A small network was shown many inputs. Here are its activations along a few directions, one row for each input.
Each table varies a few parts of the input and shows all the possible inputs, shuffled.
A made-up example of a description, with smaller parts first: line(4) and (point or (values(2) and ring(5)) or ring(11)).
Shared parts are said once, and a part with two or three values counts as separate values.
In the rows, 100 means zero.

Other details of the inputs vary at random and push rows far along two fixed directions, the same in every table; ignore that.

A family of inputs:
x1: 81 51 57 104 75 96 143 134 107 151 52 107 112
x2: 94 94 98 121 96 106 109 103 91 117 77 102 87
x3: 47 159 114 154 76 133 93 87 82 94 108 77 92
x4: 26 112 88 135 79 104 122 85 83 106 85 100 106
x5: 96 110 102 93 122 84 87 89 97 84 115 105 100
x6: 83 112 101 89 101 96 98 91 106 85 113 98 112
x7: 136 90 102 57 129 75 85 99 118 80 119 111 106
x8: 24 159 115 180 70 131 101 70 64 101 94 83 82
x9: 125 96 107 64 115 82 90 88 114 79 119 108 107
x10: 82 66 62 94 67 106 139 142 118 141 66 95 122
x11: 90 140 117 132 96 102 74 67 84 85 121 95 90
x12: 121 136 128 128 133 95 60 72 79 81 118 102 68
x13: 120 45 75 59 118 71 121 122 116 116 79 121 110
x14: 45 117 84 149 79 112 111 103 83 121 87 92 100
x15: 165 52 119 34 109 126 110 135 120 85 109 94 112
x16: 148 81 134 29 128 109 84 98 114 45 147 98 117
x17: 69 55 68 83 69 96 150 118 115 128 59 108 124
x18: 121 137 127 127 133 98 59 78 80 80 122 99 69
x19: 87 58 74 102 62 114 148 132 111 145 46 101 108
x20: 82 65 65 91 62 109 141 140 119 140 66 94 125
x21: 102 114 111 114 90 110 97 93 97 101 98 96 88
x22: 174 99 120 78 148 82 63 101 103 86 116 107 76
x23: 67 130 101 134 82 123 103 106 94 107 95 85 95
x24: 97 98 118 83 84 139 104 111 100 77 126 80 119
x25: 75 101 87 94 100 94 108 102 104 97 102 102 111
x26: 128 112 116 97 104 104 86 97 104 93 108 97 88
x27: 94 104 94 104 80 105 105 103 105 108 100 94 108
x28: 143 99 107 88 123 96 83 110 106 98 105 102 87
x29: 89 137 116 135 102 98 75 66 79 87 118 98 86
x30: 107 105 110 80 109 84 90 78 104 79 117 108 103
x31: 139 34 80 45 113 68 125 114 122 114 75 125 112
x32: 124 100 105 105 117 85 81 87 93 98 106 109 89
x33: 97 114 103 111 87 101 93 88 98 99 108 97 100
x34: 64 123 91 136 88 109 99 102 87 111 98 90 100
x35: 146 92 98 79 122 83 80 109 110 99 114 105 97
x36: 109 102 105 92 132 73 83 78 94 83 113 115 92
Each input here is: values(3) and (point or ring(11)).
The inputs of x7 and x23 match in every part but the values(3) part. If x16 is changed in the same way as x7 into x23, which row does it become?
Answer: x15
List by row number the other rows that have the values(3) part in common with x10.
Answer: x1, x11, x14, x20, x24, x27, x29, x32, x33, x34, x35
Which other rows does x22 become when the ring(11) part takes its other values? List them by row number.
Answer: x2, x3, x8, x12, x18, x19, x21, x23, x26, x28

A family of inputs:
x37: 147 89 118 72 150 58 75 66 99 74 110 130 79
x38: 74 136 106 145 105 108 87 94 80 104 100 92 81
x39: 128 123 134 82 126 104 71 87 101 62 130 96 91
x40: 141 65 92 87 99 100 105 119 106 122 82 106 97
x41: 123 121 119 84 119 88 66 79 103 68 140 98 104
x42: 146 46 88 42 88 99 126 130 132 113 83 107 117
x43: 86 62 76 111 73 120 141 142 102 142 56 95 103
x44: 48 116 118 136 89 119 108 69 68 86 100 96 94
x45: 66 62 71 86 75 123 146 141 112 122 75 94 125
x46: 85 119 86 130 104 87 96 99 94 119 85 102 86
x47: 173 60 91 33 138 67 85 118 124 90 120 115 114
x48: 113 122 117 88 132 89 67 86 97 67 141 100 99
x49: 76 67 85 82 61 129 151 132 115 123 64 89 123
x50: 58 144 90 154 86 92 90 78 87 113 94 98 88
x51: 71 132 110 114 77 112 95 82 96 84 123 89 106
x52: 65 137 99 155 81 104 91 80 83 110 97 93 93
What is each input in this table made of?
Answer: values(2) or ring(6) or ring(8)
